Each row below is a small network's average activation on inputs in which a field has the value named, seen along a few directions.
Values that are neighbours, or in one group, have similar rows; names and order tell nothing.

Other fields shift rows strongly along two fixed directions, in all tables alike. That doesn't count.
These rows show it; all are for the same value of a field, averaged over different records:
[3.80, -0.99, -0.26, 3.80, -4.60, 5.88, -2.84, 4.09, 0.19, -1.97, 3.74, 2.79, -0.54, -3.76, -2.04, 1.15]
[-1.14, -1.60, -0.85, -0.34, 1.27, -5.52, 2.87, -0.45, -5.43, 2.78, -2.49, 1.27, 0.23, 0.20, 5.20, 0.13]
[-1.62, 4.20, 1.97, -2.07, -0.16, 2.74, -0.61, -4.31, 9.19, -4.48, -1.58, -6.64, 0.16, 1.94, -4.68, -0.36]
[-1.17, -0.08, -0.11, -0.78, 1.07, -2.70, 1.51, -1.68, -0.47, 0.33, -2.30, -1.22, 0.31, 0.54, 1.89, -0.35]
[0.52, -0.07, 0.63, 0.31, -0.62, 0.98, 0.11, -0.52, 1.29, -1.57, -0.79, -0.85, -0.32, -0.40, -0.59, -0.39]
[3.86, -1.46, -0.07, 3.46, -4.67, 4.07, -2.46, 4.22, -0.86, -0.74, 3.20, 3.31, -0.24, -3.30, -0.53, 0.56]
[-0.17, -0.84, -0.24, 0.29, 0.22, -1.69, 1.00, -0.22, -1.88, 0.18, -1.15, 0.13, -0.22, -0.54, 1.91, -0.06]
[-0.16, -2.95, -1.12, 0.66, 0.68, -5.11, 2.60, 1.03, -7.09, 3.70, -1.78, 3.00, -0.15, -0.75, 5.74, 0.50]

Field VIZAD:
kepe: [-0.97, 2.03, 0.91, 1.69, 1.94, -0.11, 0.62, -1.83, 0.66, 1.10, 0.04, 0.35, 0.73, 1.40, -1.99, -1.70]
zoge: [-3.57, 0.96, 0.95, -1.83, 3.91, -3.36, 3.31, -4.85, 0.70, 2.04, -2.10, -1.22, -0.32, 4.22, 0.20, -2.21]
suba: [1.71, -1.43, 0.02, 2.37, -2.11, -0.25, 0.38, 1.34, -2.47, 0.54, 0.10, 2.48, -0.71, -1.98, 2.19, 0.87]
zorek: [1.16, -1.17, -1.62, -0.82, -0.23, 2.16, -2.19, 2.84, -0.41, 0.01, 2.75, 1.90, 0.11, -0.64, -1.19, 0.81]
ser: [1.71, -1.15, -0.38, 0.00, -1.85, 3.52, -2.69, 4.54, -2.39, -0.12, 3.96, 2.35, -0.42, -1.72, -1.67, 1.18]
kibim: [0.00, 2.21, 1.03, -0.16, -1.08, 2.15, -0.75, -1.58, 5.35, -2.75, -0.42, -3.24, -0.23, 0.37, -2.65, 0.39]
tigo: [-1.56, -0.01, 0.61, -1.02, 1.98, -3.15, 1.83, -1.98, -1.12, 1.32, -2.21, -0.77, -0.18, 1.30, 1.59, -0.28]
mase: [-1.95, 1.29, 0.29, -3.08, 2.13, -0.75, -1.51, 0.11, 0.60, 1.00, 0.05, -2.57, 1.31, 1.31, -0.99, -0.56]
zaf: [-0.45, 1.06, -1.76, -2.47, 2.12, 1.15, -1.19, -0.75, 4.16, -1.40, 0.97, -1.05, 0.46, 1.81, -2.39, 0.31]
The values of VIZAD form 3 separate groups.
Which other values are in the same group as ser? Give them in the order they are listed.
> zorek, mase, zaf
Which other values are in the same group as tigo? Give them in the order they are listed.
> suba, kibim

Field FUNAP:
tuf: [-1.49, 1.46, -1.01, -1.42, 2.79, -1.50, 0.03, -1.89, 0.81, 0.65, -0.44, -0.07, 0.78, 1.82, -0.63, -0.96]
misi: [0.52, -3.48, -1.38, -0.12, 0.84, -3.21, -0.11, 4.80, -8.89, 3.85, 0.97, 4.30, 0.16, -2.19, 4.82, 0.37]
selom: [-1.61, 1.14, 1.27, 0.04, 1.44, -1.36, 1.53, -2.73, 0.88, 0.65, -1.39, -0.79, 0.15, 1.65, -0.55, -1.00]
lib: [0.36, 0.25, -0.25, -1.46, -0.26, 0.22, -1.05, 0.22, 1.50, -0.97, -0.43, -1.26, -0.50, -0.54, -0.14, 1.50]
muged: [-1.90, -0.36, 0.99, 0.12, 1.24, -4.05, 2.21, -1.10, -4.00, 3.27, -1.61, 0.16, -0.30, 0.57, 2.89, -0.70]
vob: [-0.44, 2.32, 0.95, -0.62, 1.09, 3.48, -0.74, -1.47, 5.66, -2.81, 1.81, -1.96, -0.44, 2.21, -4.98, -0.28]
nubin: [5.26, -1.60, -0.99, 5.77, -5.55, 6.41, -3.89, 4.87, -0.03, -1.49, 4.78, 4.07, 0.28, -4.89, -1.33, 1.16]
refi: [-1.43, -0.92, 0.13, -0.64, 0.90, -2.96, 2.53, -2.43, -1.18, 0.65, -2.34, -0.45, -0.02, 1.06, 2.25, -0.76]
kom: [0.26, 0.47, 0.87, 0.73, -0.49, -0.14, 1.02, -1.22, 2.08, -0.96, -2.05, -1.72, -0.51, -0.11, 0.06, -0.05]
tel: [1.14, -0.67, -0.19, 0.02, -2.78, 1.91, -0.68, 1.45, 0.19, -1.37, 0.82, 0.30, -0.11, -1.09, 0.14, 0.35]
pimud: [-0.67, 1.38, -0.39, -2.42, 0.78, 1.19, -0.85, -0.48, 2.99, -1.48, -0.11, -2.57, 0.52, 1.52, -2.53, 0.38]
The values of FUNAP form 5 separate groups.
Which other values are in the same group as pimud? Give them in the order they are listed.
> misi
Which other values are in the same group as tuf? Give them in the order they are listed.
> vob
Which other values are in the same group as selom? Give them in the order they are listed.
> muged
Which other values are in the same group as kom? Give them in the order they are listed.
> nubin, refi
